A small network was trained on invented records. Each row is its activation on one of them, seen along a few directions.
After each row come some of the record's fields: VEZUN, RIM, KESE, GEDU, MANIM.
A field that a record lacks is left out.
Other fields move the rows too, some of them a lot.
(in the rows, 500 means zero)
Strong random noise was added to every row along 4 fixed directions; ignore it. To show where, here is one row again and again, with new noise each time:
[494 649 431 682 429 466 603 549 579 513 493 635 547 464 457 698 615 428
 574 445 556 649 413 523 516 707]
[486 681 472 626 587 469 605 542 509 504 542 532 587 391 450 729 671 313
 777 373 436 753 423 488 580 568]
[386 514 427 567 632 515 529 399 538 688 553 452 512 590 432 535 523 370
 488 456 491 591 420 592 568 524]
[450 530 410 588 431 478 503 463 586 418 521 486 569 484 491 486 549 515
 486 521 564 562 431 672 490 538]
[426 530 424 558 532 459 422 400 558 700 504 529 442 609 379 487 451 542
 248 533 562 472 393 622 527 560]
[369 406 362 608 435 567 605 414 630 397 560 401 632 560 587 417 555 414
 569 519 584 581 466 735 479 542]

[440 333 551 423 607 700 674 387 509 639 562 425 515 672 558 411 365 370
 551 473 546 532 704 484 541 487]  VEZUN=nopi RIM=piru KESE=lura
[511 374 478 584 481 531 616 483 402 645 391 652 452 553 518 523 593 284
 539 432 392 423 534 458 502 544]  VEZUN=nopi RIM=naf KESE=lura GEDU=lat MANIM=rufa
[515 472 507 430 555 511 552 480 475 687 488 500 410 624 500 575 487 504
 423 462 470 531 559 482 531 601]  VEZUN=gisa RIM=naf KESE=lura GEDU=lat MANIM=veze
[425 497 465 556 422 516 451 463 576 535 531 571 521 470 543 527 549 482
 444 500 463 472 514 548 492 552]  VEZUN=gisa RIM=naf KESE=lura GEDU=lat
[514 462 533 436 490 487 366 424 405 635 431 593 429 601 415 407 433 584
 317 540 512 346 579 475 502 494]  VEZUN=nopi RIM=naf KESE=muda GEDU=lat
[489 388 522 470 385 518 485 497 557 360 456 483 442 495 507 360 435 650
 397 544 515 378 549 538 482 499]  VEZUN=nopi RIM=naf KESE=lura GEDU=finav
[561 605 522 626 508 525 720 542 438 595 469 644 543 431 441 746 637 294
 855 357 365 646 509 305 486 625]  VEZUN=nopi RIM=naf KESE=lura GEDU=lat MANIM=veze
[477 427 471 524 495 509 408 436 572 581 536 500 487 579 488 466 455 612
 324 539 540 325 438 556 450 429]  VEZUN=gisa RIM=naf KESE=lura GEDU=lat MANIM=rufa
[545 546 535 554 456 426 414 486 474 499 423 552 412 482 490 474 500 500
 408 512 509 400 513 387 444 542]  VEZUN=gisa RIM=naf KESE=muda GEDU=finav
[447 301 457 429 481 522 458 345 541 395 532 344 541 589 608 231 430 569
 402 602 567 402 472 734 409 383]  VEZUN=gisa RIM=piru KESE=muda GEDU=lat MANIM=rufa
[494 391 418 619 363 637 701 549 667 588 508 531 548 678 617 522 454 414
 463 587 636 481 585 513 456 830]  VEZUN=gisa RIM=naf KESE=lura MANIM=veze
[338 342 383 507 571 609 617 453 507 484 501 410 518 590 588 389 590 312
 699 450 474 518 502 523 523 477]  VEZUN=nopi RIM=naf KESE=muda GEDU=lat
[413 464 518 474 597 505 581 413 462 561 536 422 464 611 479 488 501 384
 625 477 466 484 546 495 478 478]  VEZUN=nopi RIM=piru KESE=lura GEDU=lat
[407 340 445 660 298 611 799 511 630 382 542 489 626 591 731 524 612 278
 698 486 629 556 534 588 455 675]  VEZUN=gisa RIM=piru KESE=lura GEDU=lat MANIM=rufa
[424 490 467 566 622 543 615 479 446 656 493 535 532 620 562 623 584 220
 694 356 372 592 472 465 611 584]  VEZUN=nopi RIM=naf KESE=muda GEDU=lat MANIM=rufa
[413 289 540 545 623 549 484 341 494 809 517 509 439 682 506 350 403 452
 308 491 590 401 567 452 520 475]  VEZUN=gisa RIM=naf KESE=muda GEDU=lat
[608 507 462 669 167 471 520 544 574 281 483 692 519 488 556 484 510 713
 359 607 644 347 552 590 346 677]  VEZUN=nopi RIM=naf KESE=lura GEDU=lat MANIM=veze
[542 410 469 361 349 456 398 519 518 232 460 390 544 479 563 344 496 600
 495 611 561 458 445 638 432 412]  VEZUN=gisa RIM=piru KESE=muda GEDU=lat MANIM=rufa
[644 601 535 380 383 414 426 587 459 598 413 624 337 526 390 598 425 611
 347 578 562 448 500 345 462 573]  VEZUN=gisa RIM=piru KESE=lura GEDU=lat MANIM=veze
[458 614 472 381 557 320 178 505 487 409 454 452 413 351 356 451 531 762
 276 637 498 414 294 740 509 400]  VEZUN=gisa RIM=piru KESE=muda GEDU=lat
[353 516 451 423 690 544 501 477 393 717 464 396 391 721 457 529 414 393
 399 497 405 585 486 457 538 537]  VEZUN=nopi RIM=naf KESE=muda GEDU=finav
[474 371 432 692 262 602 707 518 594 570 376 735 472 633 569 538 531 477
 539 549 681 439 566 407 388 767]  VEZUN=nopi RIM=naf KESE=lura GEDU=lat
[395 391 554 549 436 560 572 420 654 416 585 521 503 455 591 315 450 639
 424 517 601 405 461 552 483 339]  VEZUN=gisa RIM=piru KESE=lura GEDU=lat
[390 351 439 588 486 617 696 454 661 615 518 481 587 682 642 461 473 404
 533 484 548 548 470 543 543 624]  VEZUN=gisa RIM=naf KESE=muda GEDU=lat MANIM=rufa
[476 488 435 665 508 474 581 461 488 583 412 586 523 490 466 574 673 364
 537 510 526 518 541 474 476 559]  VEZUN=gisa RIM=naf KESE=lura GEDU=lat
[510 706 485 417 756 311 274 453 357 586 489 593 328 345 331 600 544 479
 379 524 273 446 340 473 576 299]  VEZUN=nopi RIM=piru KESE=lura GEDU=lat
[436 559 416 521 437 464 476 529 428 451 370 524 463 493 421 598 535 494
 401 580 456 412 421 589 530 641]  VEZUN=nopi RIM=naf KESE=lura GEDU=finav
[442 343 316 726 248 632 703 492 709 219 445 593 659 468 714 417 586 492
 640 523 714 460 598 645 425 685]  VEZUN=nopi RIM=naf KESE=muda
[398 488 487 505 501 640 561 470 489 546 503 464 507 631 496 593 454 403
 522 504 524 556 494 505 531 619]  VEZUN=nopi RIM=piru KESE=lura GEDU=finav
[467 397 476 506 543 510 498 430 491 784 423 531 474 686 525 468 444 390
 378 495 475 467 500 498 533 562]  VEZUN=gisa RIM=naf KESE=muda GEDU=lat MANIM=veze
[499 451 520 478 441 534 512 476 517 508 547 468 510 561 546 394 406 539
 461 522 541 512 490 597 517 510]  VEZUN=nopi RIM=piru KESE=muda GEDU=lat MANIM=veze
[373 401 491 586 536 571 569 396 649 603 590 491 558 617 570 418 424 543
 419 528 559 487 432 556 566 513]  VEZUN=gisa RIM=naf KESE=muda GEDU=lat
[615 691 569 366 622 416 431 682 287 386 377 368 513 349 411 683 576 404
 756 448 265 728 479 445 636 452]  VEZUN=nopi RIM=naf KESE=muda GEDU=finav MANIM=rufa
[550 751 589 611 475 355 413 565 577 749 414 816 342 513 320 703 436 681
 220 504 581 442 302 327 520 650]  VEZUN=gisa RIM=piru KESE=muda GEDU=lat

Which values does each new row have?
[643 490 504 373 474 325 308 433 346 463 344 551 397 448 353 433 521 565
 253 581 425 406 499 530 384 416]  VEZUN=gisa RIM=piru KESE=lura GEDU=lat MANIM=rufa
[444 472 420 553 488 442 484 403 510 523 484 480 484 540 468 421 512 540
 395 528 560 445 525 537 497 484]  VEZUN=gisa RIM=naf KESE=muda GEDU=lat
[622 350 536 374 405 496 395 407 415 320 453 455 456 400 482 238 346 758
 305 582 487 345 595 613 416 279]  VEZUN=nopi RIM=naf KESE=lura GEDU=finav MANIM=veze
[523 606 511 345 541 447 469 585 463 461 533 372 492 448 491 579 538 482
 664 515 399 665 456 555 520 454]  VEZUN=gisa RIM=piru KESE=lura GEDU=lat MANIM=veze
[334 478 491 595 469 631 624 557 565 627 537 481 474 647 563 588 385 469
 503 466 559 596 505 480 538 630]  VEZUN=nopi RIM=naf KESE=lura GEDU=finav
[455 456 519 696 478 538 697 503 544 475 507 629 495 446 607 524 638 358
 706 430 466 492 550 484 434 528]  VEZUN=nopi RIM=naf KESE=lura GEDU=lat
[399 508 523 449 638 534 508 481 505 490 603 313 559 535 529 499 550 395
 634 425 486 617 423 603 615 395]  VEZUN=gisa RIM=piru KESE=muda GEDU=lat MANIM=rufa
[401 498 426 617 732 516 603 462 422 844 468 584 437 617 410 712 619 166
 604 359 365 455 431 390 580 584]  VEZUN=nopi RIM=naf KESE=lura GEDU=lat MANIM=rufa
[434 216 307 461 336 693 652 493 498 268 469 303 644 722 730 314 469 349
 639 589 563 584 683 641 392 554]  VEZUN=nopi RIM=naf KESE=muda GEDU=finav MANIM=veze
[396 400 530 577 508 654 696 398 594 553 541 518 572 591 628 434 531 408
 576 501 555 446 579 495 485 533]  VEZUN=gisa RIM=naf KESE=lura GEDU=lat
[627 575 504 590 285 494 564 560 508 360 473 673 504 468 507 629 550 655
 501 533 564 477 532 443 468 666]  VEZUN=nopi RIM=naf KESE=lura GEDU=lat MANIM=veze
[499 356 519 600 440 539 513 347 487 479 454 554 509 469 486 338 551 452
 551 529 469 364 562 475 420 365]  VEZUN=nopi RIM=naf KESE=lura GEDU=lat
[493 508 556 477 729 567 599 480 448 657 500 336 535 568 529 618 508 246
 803 321 344 688 521 351 593 396]  VEZUN=gisa RIM=naf KESE=muda GEDU=finav MANIM=rufa
[409 322 588 454 628 727 711 425 478 563 588 296 568 627 668 358 410 293
 788 317 468 685 749 435 559 419]  VEZUN=nopi RIM=naf KESE=muda GEDU=finav
[523 524 561 479 575 534 465 444 482 604 530 450 484 452 472 545 528 549
 561 504 441 526 454 497 524 390]  VEZUN=gisa RIM=naf KESE=lura GEDU=lat MANIM=veze
[466 458 492 391 742 421 271 403 359 717 459 434 397 620 292 430 480 530
 241 499 362 329 422 546 540 248]  VEZUN=nopi RIM=naf KESE=lura GEDU=lat MANIM=rufa
[603 571 501 564 280 489 597 563 505 289 457 584 613 446 618 598 617 379
 721 467 528 633 573 488 460 648]  VEZUN=gisa RIM=piru KESE=muda GEDU=lat MANIM=veze
